These are the activations of a small network on made-up records, seen along a few directions, one row for each record.
Records have a field called D. Each example row is followed by its value.
The largest differences between rows may come from other fields.
Strong random noise was added to every row along 3 fixed directions; ignore it. To show where, here is one row again and again, with new noise each time:
[ -30 -114 -137  -11   98  197  -11   99   20  -47  222  -49  -17 -337
  103 -103  -46   -1]
[-194 -200  127 -208 -129  -64   87  328  206 -133  162 -489 -233  158
  312 -179    4 -210]
[-111 -281 -211  -82  222  416  175  157  152  386  138   32  305 -156
  -77 -261  -29 -172]
[-231  -62  -71  -95 -108   11   29  312   74 -454  211 -360 -315   -7
  288   20 -233 -242]
[-452 -301 -324 -186  113  454  369  458  266  137   73 -179  218  315
  -48 -153 -374 -646]

[ 161 -215  302 -283  -64 -248  230  116  -77  260 -151 -265  -17  314
  140 -387  527  287] => d7
[-123 -121  154 -148  -11   -3  284  223   59  155  -14 -107 -133  -78
  241 -280  488  374] => d3
[ -92  146  -46 -278 -194 -246  192  283   27 -407  310 -472 -455  -63
  366  -53   67  110] => d6
[ 128 -154  -52   57   18   87   82 -148  -77  127 -123  195  298 -121
 -140  176 -282 -123] => d1
[ 197  -27  192 -127  -50 -285   57  -52  160  392 -216 -380   97  282
  -92   -8  128  -55] => d6
[ -33   20 -276  -12  306  275  156   27 -343 -135  141  609   43   31
 -331  -50 -291   47] => d8
[ 434  -10  375   61   41  -70 -212 -245  -15  179  201   51 -108 -419
  164  -35  194  463] => d1
[ -10  261 -297  107  -62  148  -51 -106 -133 -234 -219  341  100  138
 -373  331 -385 -514] => d7
[  -9   84 -153 -107   75  220   44  -42  -74 -152   88   38  279 -132
 -180  -97  -67   77] => d6
[-168 -214 -293 -215  127  100  330  185 -369   19  -72  477  345  397
 -169 -168 -177   -5] => d5
[-203  -35  -96 -223  102  134  315  242  -39 -159  -92   -9 -123  186
   55  -54  153  -43] => d7
[-340 -320    2 -416  -79  -66  565  410   92 -387  -21   69  -70  621
  169 -136    6 -186] => d1
[ 108  173  263   41 -241 -442 -519 -302 -104    1 -137  -91 -109 -240
   75  285   31  -27] => d5
[ 312   62  -45  195  -27 -157 -110 -175 -154 -389  -42  271  -69    5
  -88  232 -421   45] => d2
[ -64 -112 -124  162  205  407  211 -173 -110  242  -41  310  351 -365
 -129 -214  147  366] => d3
[  42  -47   46 -130 -100 -376   18 -113 -387 -551 -146  189 -239  309
  -67   45 -191   29] => d8
[-162    7 -385  110  181  547  190  273   23  213  138 -101  -70 -363
  120 -148 -189  -39] => d4
[  30   13   15   79 -137  291  -68    1  200  512   58  -19  -82 -278
   -1 -133  224  -63] => d4
[-381 -463 -142   23   94  157  493  348  315  293 -177 -110  262  773
 -360  -18  -87 -545] => d2
[ -24  -62  298 -311  -50 -255   72  257 -292 -333  201   -1 -216  309
  378 -213  253  532] => d5
[  -7  111 -155  171    3  150  -80 -120   92 -122 -140   24 -158 -420
   45  245  -37  270] => d4
[-331  -28 -206 -119    5 -204  102   65   -5 -412 -216  197   26  597
 -292   26 -465 -459] => d8
[ 124   79  -97  197  133   75   18 -261  -91  100   -1  419  248 -369
 -116 -263  114  422] => d3
[ -79  -25 -258  251  232  325 -102  128  201   13  225    1   -5 -242
   -9  160  -60 -168] => d2

Here are new rows. What is D for each?
[ 179  220 -336  321  233  111   -3 -510 -290 -249  249  549  130 -674
 -220  268  142  439] => d6
[ 135 -115  348  -47    6 -345 -205 -291 -202  -60 -152    2 -114 -107
  -94  -85  349  292] => d8
[ 275    2 -180  -46   80   36   63  -57 -281 -248  341  565  -83 -563
 -108 -134   67  420] => d1
[-469 -212 -128 -194  -33   34  192  336  188  187   71 -146  169  631
 -181  -60 -103 -372] => d5
[ 156  -40  163  140 -213 -616 -211  -52   78 -420  -69 -157 -322  275
  -30  104  110   16] => d2
[  52  -24  183   26 -189  -31   27  -52  206  565 -232   28  238  139
 -178 -145  208 -167] => d3
[  27  324    3  223   33  109  -80  304 -198 -280  434 -264 -519 -808
  576   28  167  569] => d3
[  36  -44  -16  -77 -128    6 -278 -206  -85  322   65  174   17 -205
 -186   44  103   72] => d5
